Each row below holds a small network's activations on one input, seen along a few directions.
Each table varies a few parts of the input and shows all the possible inputs, shuffled.
Descriptions start from the smaller parts, as in this example, which fits no table here: one of 6 places along a line, together with either a single point or one of 9 places around a ring or (one of 2 separate values, together with one of 8 places around a ring).
Shared parts are said once, and a part with two or three values counts as separate values.
(in the rows, 128 means zero)

Rows:
x1: [153 114  87 128  45 125  78 123 192  83 156 153 133 210 119 101  74 119
 170  86]
x2: [170 176 151 121 126 136  57 133 122 124 129 157 108 104  92 164 131 120
 121 156]
x3: [103 135  70 134  67 142 194 153 181 126 161 120 181 194 177  88  72 155
 128  66]
x4: [183 148 137 106 134 101  86  99 141 133 127 164  96 145 111 132 135 130
 122 146]
x5: [189 133 123  98 135  89  99  86 153 132 119 172  91 162 121 119 123 141
 123 141]
x6: [151  69 164 104 210  95 148  87 128 125  73 130  69 121 130 117 169 166
 112 163]
x7: [144 157 108 146  47 161  38 177 148  81 160 126 153 163  79 151  76  86
 172 107]
x8: [143  89 177 115 211 107 129 103 115 124  88 128  81 105 122 122 175 151
 113 171]
x9: [133 118 197 135 204 137 106 127  73 117 109 124  91  79 110 149 174 128
 110 176]
x10: [141 145 106 138  48 149  50 163 161  86 160 138 150 179  87 136  82  91
 171  98]
x11: [ 87 177  88 149  44 175 159 200 130 115 171 100 209 135 123 118  79 121
 116  87]
x12: [ 71 105 144 136 196 120 194 100  64 183  99  95 122  51 163 148 186 122
 111 151]
x13: [101 146  79 144  59 153 182 166 163 126 172 112 193 176 156  95  79 147
 126  69]
x14: [ 65 123 156 144 185 130 182 106  45 180  98  90 129  39 158 155 181 115
 108 159]
x15: [100  71 120 120 204  93 231  79 106 182  84 102  99  74 186 127 169 146
 122 141]
x16: [146 133  96 130  51 138  62 141 177  88 159 148 145 192 104 111  78 103
 171  97]
x17: [ 90 161  86 145  54 166 170 186 147 122 171 109 203 154 137 107  81 129
 118  76]
x18: [ 86  92 131 127 205 105 209  90  89 182  96  97 112  60 173 134 175 135
 118 151]
x19: [170 164 149 112 129 118  70 121 132 130 127 164 104 123  98 149 137 121
 119 150]
x20: [135 102 190 128 207 121 115 121  92 122  99 130  89  92 115 138 185 134
 109 170]
Describe the family of inputs behind these rows.
Answer: one of 4 places along a line, together with one of 5 places along a line

Rows:
x21: [142  97 138 114 166 107 134  85 116 135  93 134  90 110 134 129 158 132
 121 150]
x22: [ 75 105 114 144 157 135 235 140 103 155 119  80 152  87 174 121 134 161
 108 117]
x23: [119 109 149 135 177 118 124 116 102 129 105 118 110  91 119 138 159 110
 132 157]
x24: [147 127 108 119  87 123  98 127 170 102 132 146 126 162 114 113  89 130
 145 118]
x25: [140 124 151 122 182 107 139  92 106 146 107 142  94 117 151 133 147 135
 112 155]
x26: [137 131 124 126  90 140  92 163 137 102 142 120 146 165  93 125 106 111
 142 115]
x27: [139 131 115 144  91 137  83 141 157  99 140 131 132 165 120 136  98 124
 159 108]
x28: [158 148 117 121 107 126 109 137 166 112 153 150 137 171 121 107 109 134
 128 114]
x29: [134 153 129 129  80 160  93 154 132 103 153 136 149 148 111 122 106 117
 125 116]
x30: [110 128 165 131 166 130 128 117  98 138 111 133 114  92 126 137 165 130
 109 154]
x31: [137 144 144 113 166 112 134 108 103 166 108 124 112  90 125 148 160 138
 110 158]
x32: [130  96 152 133 174 118 124 106 110 131 116 126  92  96 137 143 156 125
 142 145]
x33: [ 70 134  76 141  64 146 191 150 140 149 163 103 194 155 163 103 101 122
 134  73]
x34: [153 168 108 120  83 133 107 155 151 126 149 148 144 143 104 137 106 123
 125 113]
Changing only one part turns x25 into x28. The same change can be made to x30. Which row results?
Answer: x29
Describe the family of inputs behind these rows.
Answer: one of 2 separate values, together with either a single point or one of 6 places around a ring
Which other rows does x23 become when the choice among 2 separate values takes its other values? List them by row number.
Answer: x26

Rows:
x35: [166 167  76 132   6 153  56 180 199  74 175 148 167 210  88 124  45 114
 163  76]
x36: [131 128 115 114 157 102 182 101 125 167 115 129 120 118 157 123 140 148
 109 133]
x37: [ 99  85 131 133 160 120 171 123 117 133 112 102 126 110 142 118 148 136
 131 128]
x38: [155 104 152 114 164 109 111  98 133 120 107 145  89 138 128 121 143 143
 125 149]
x39: [136  96 155 124 162 118 103 113 118 112 107 128 100 127 113 127 150 120
 136 149]
x40: [130 131 148 134 142 131  90 123 103 127 123 128 113 103 112 151 143 101
 140 148]
x41: [164 136 140 105 153 103 116  90 135 144 112 163  93 122 128 131 150 139
 112 148]
x42: [ 95 149 139 139 136 152 162 148  87 145 129 107 150  83 134 140 140 129
 101 136]
x43: [132 162 161 135 147 142  97 149  99 130 132 131 127  96 102 154 148 118
 115 152]
x44: [117 162  67 142   7 161 115 173 187  95 191 138 197 217 132  94  51 114
 150  57]
x45: [121  94 127 123 167 110 179 109 132 141 114 117 114 122 158 113 139 156
 123 129]
x46: [ 89 121 125 141 135 135 155 127  99 147 122 101 140  91 142 140 138 118
 132 130]
Describe the family of inputs behind these rows.
Answer: one of 2 separate values, together with either a single point or one of 5 places along a line
Changing only the choice among 2 separate values turns x39 into x37. The same change can be made to x41. Which row results?
Answer: x36
Which other rows does x38 become when the choice among 2 separate values takes its other values? List them by row number.
Answer: x45
